These are the activations of a small neural network, seen along a few directions. Each row is one input.
In each table, some parts of the input vary, and every possible input appears once, in random order.
A made-up example of a description, with smaller parts first: one of 6 places along a line, together with either a single point or (one of 2 separate values, together with one of 5 places around a ring) or one of 11 places along a line.
Shared parts are said once, and a part with two or three values counts as separate values.
In the rows, zero is written as 128.

Other details of the inputs shift rows strongly along two fixed directions, in all tables alike. That doesn't count.

Table:
x1: [136 164 105  52 106 107 119 121 149 115 168]
x2: [133 128 104  54 106 102 123 118 160 120 177]
x3: [ 89 109 172 147 154 131 149 178 144 149 102]
x4: [155 176  99  87 118 117 117 124 138  86 197]
x5: [133 150 142 106 134 158 118 161 146 128  95]
x6: [ 86  93 175 148 152 133 153 180 148 146 106]
x7: [105 153 136 132 150 123 125 136 140 100 128]
x8: [113 116 180 190 153 138 149 175 149 124 135]
x9: [106 126 196 139 154 148 153 152 141 140 107]
x10: [125 184  91 109 100 108 137 140 125  96 204]
x11: [126 139 173 127 154 167 122 177 165 136  80]
x12: [124  87 191 129 152 139 132 158 167 133  99]
x13: [154 112  95 212 106 131 115  80  58 153 103]
x14: [145 151  32 121  93  99 102  48  60 112 127]
x15: [120 121 175 128 152 171 119 173 169 140  88]
x16: [117 168 135  82 119 122 153 134 127 117 153]
x17: [150 100  77 126  93 109 135  53  73 160 117]
x18: [183 117 134 205 144 147 103  89  79 139  71]
x19: [117 152 155 111 134 130 152 135 132 132 128]
x20: [148  73 125 230 122 135 130 101  77 152  88]
x21: [ 86 127 178 147 155 140 142 179 138 148 102]
x22: [147 152 100  91 118 118 114 116 150  98 209]
x23: [128 126 165 111 138 136 118 139 149 133 114]
x24: [130  67 121 202 142 130 116  84  88 137  60]
x25: [118 151 178 187 152 142 144 176 137 119 126]
x26: [183  70 100 189 121 132 106  66  82 141 102]
x27: [ 97 146 116 108 136 116 121 126 148  98 163]
x28: [ 98 153 135 118 133 121 141 160 127 140 123]
x29: [110 109 132  87 117 115 159 126 150 127 169]
x30: [126  96 130 101 126 148 125 151 170 135 121]
x31: [186  87 100 189 125 131 103  66  80 143  98]
x32: [137 171 106  49 105 109 119 125 141 107 165]
x33: [167 103  26  93  74 120  98  58  96 156 121]
x34: [100 128 113 108 137 107 129 127 155  98 164]
x35: [101 177  87  67 103 102 139 145 121 121 172]
Description of these inputs: one of 5 places along a line, together with either one of 3 separate values or one of 4 places along a line.
- The inputs of x13 and x20 match in every part but the place on the line of 5. If x23 is changed in the same way as x13 into x20, which row does it become? => x12
- Which other rows does x28 become when the place on the line of 4 takes its other values? List them by row number. => x1, x11, x19
- List by row number the other rows that have the place on the line of 5 in common with x10. => x4, x5, x14, x16, x32, x35

Table:
x36: [136 137 106 128 114 112 123 109  99 134 132]
x37: [139 138 102 128 109 122 122 112 104 126 129]
x38: [129 104 185 214 165 147 124 136  92 152  37]
x39: [162 123  90 139 106 115 111  80  86 134 111]
x40: [136 125 132 113 124 124 132 123 144 121 154]
x41: [104 122 230 192 185 164 140 197 151 124  62]
x42: [109 152 132 106 133 119 143 156 149 109 156]
x43: [149 111  81 112  99 127 106  86  98 163  91]
x44: [123 118 103 130 118 114 126  99 109 136 138]
x45: [118 130 143  66 128 127 130 147 170 125 136]
x46: [158 126  86 153 101 130 115  73  68 147  98]
x47: [117  96 202 210 175 165 128 159 136 146  55]
x48: [132 151 124 117 123 131 124 134 136 126 147]
x49: [139 141 103 127 112 125 134 107 103 134 131]
x50: [127 152 147  98 133 127 134 145 158 109 161]
x51: [124 130 143 103 131 119 135 150 164 109 166]
x52: [121 156 135 107 130 125 128 161 156 114 160]
x53: [115 147 121 116 125 128 129 129 132 114 141]
x54: [103 135 136 107 131 128 138 148 160 109 164]
x55: [146 109  88 146 104 110 119  84  81 148 122]
x56: [125 137 104 127 119 115 122 100 102 132 130]
x57: [107 135 134  72 125 128 143 155 161 131 136]
x58: [130 117  96 133 114 115 133 109 110 131 134]
x59: [109 141 202 149 164 146 143 177 150 128 113]
x60: [153 104  80 143 111 120 111  82  91 136 118]
x61: [123 124 121 115 132 129 127 126 145 116 150]
x62: [137 147 126 110 128 134 126 131 135 119 146]
x63: [161 109  86 141 107 129 115  78  91 143 121]
x64: [112 127 118 120 126 122 141 128 137 122 149]
x65: [113 130 142 102 137 122 135 141 167 107 165]
x66: [138 137  96 132 116 119 113 112 111 129 129]
x67: [115 127 126  83 120 121 129 132 137 144 125]
x68: [128 119 125 116 128 115 128 127 144 114 150]
x69: [139 133 106 123 121 120 118  95 114 121 127]
x70: [131 119 101  95 105 129 121 108 117 146 106]
x71: [102 102 229 195 184 163 143 196 158 127  70]
x72: [125 144 122 112 133 131 123 127 138 113 142]
x73: [104 132 137 108 134 112 138 152 152 116 168]
x74: [130  91 203 216 167 158 135 143 106 160  48]
x75: [138 122 105 129 108 128 128 105 112 134 138]
x76: [131 127 181 161 161 151 128 164 138 124  92]
x77: [110 156 134 106 136 129 127 152 159 112 158]
x78: [133 132  96 141 116 123 128  95  94 134 112]
x79: [113 135 134 108 127 120 148 157 154 115 166]
x80: [134 124 122 116 126 126 127 135 141 119 152]
x81: [155 103  82 159  99 122 115  77  74 147 104]
x82: [115 154 134 105 129 122 144 158 147 112 158]
x83: [165  82 135 225 132 154 110  86  66 175  36]
x84: [119 149 135 101 140 126 128 155 157 103 157]
x85: [143 116 100 143 109 126 134  96  98 144 123]
x86: [118 132 137  66 131 135 128 154 169 126 136]
x87: [112 134 132 111 133 122 130 158 164 114 166]
x88: [130 139 126 113 130 117 124 128 137 111 142]
x89: [129 129 119 122 121 123 125 139 142 126 153]
- What do these inputs look like to the network? => one of 6 places along a line, together with either a single point or (one of 2 separate values, together with one of 4 places along a line)
- The inputs of x71 and x68 match in every part but the place on the line of 6. If x41 is changed in the same way as x71 into x68, which row does it become? => x88
- The inputs of x84 and x42 match in every part but the place on the line of 6. If x72 is changed in the same way as x84 into x42, which row does it become? => x78
- List by row number the other rows that have the place on the line of 6 in common with x38. => x36, x44, x55, x56, x59, x67, x73, x74
- List by row number the other rows that have the place on the line of 6 in common with x83. => x43, x47, x48, x52, x66, x77, x87, x89
- Which other rows does x84 become when the choice among 2 separate values takes its other values? List them by row number. => x60
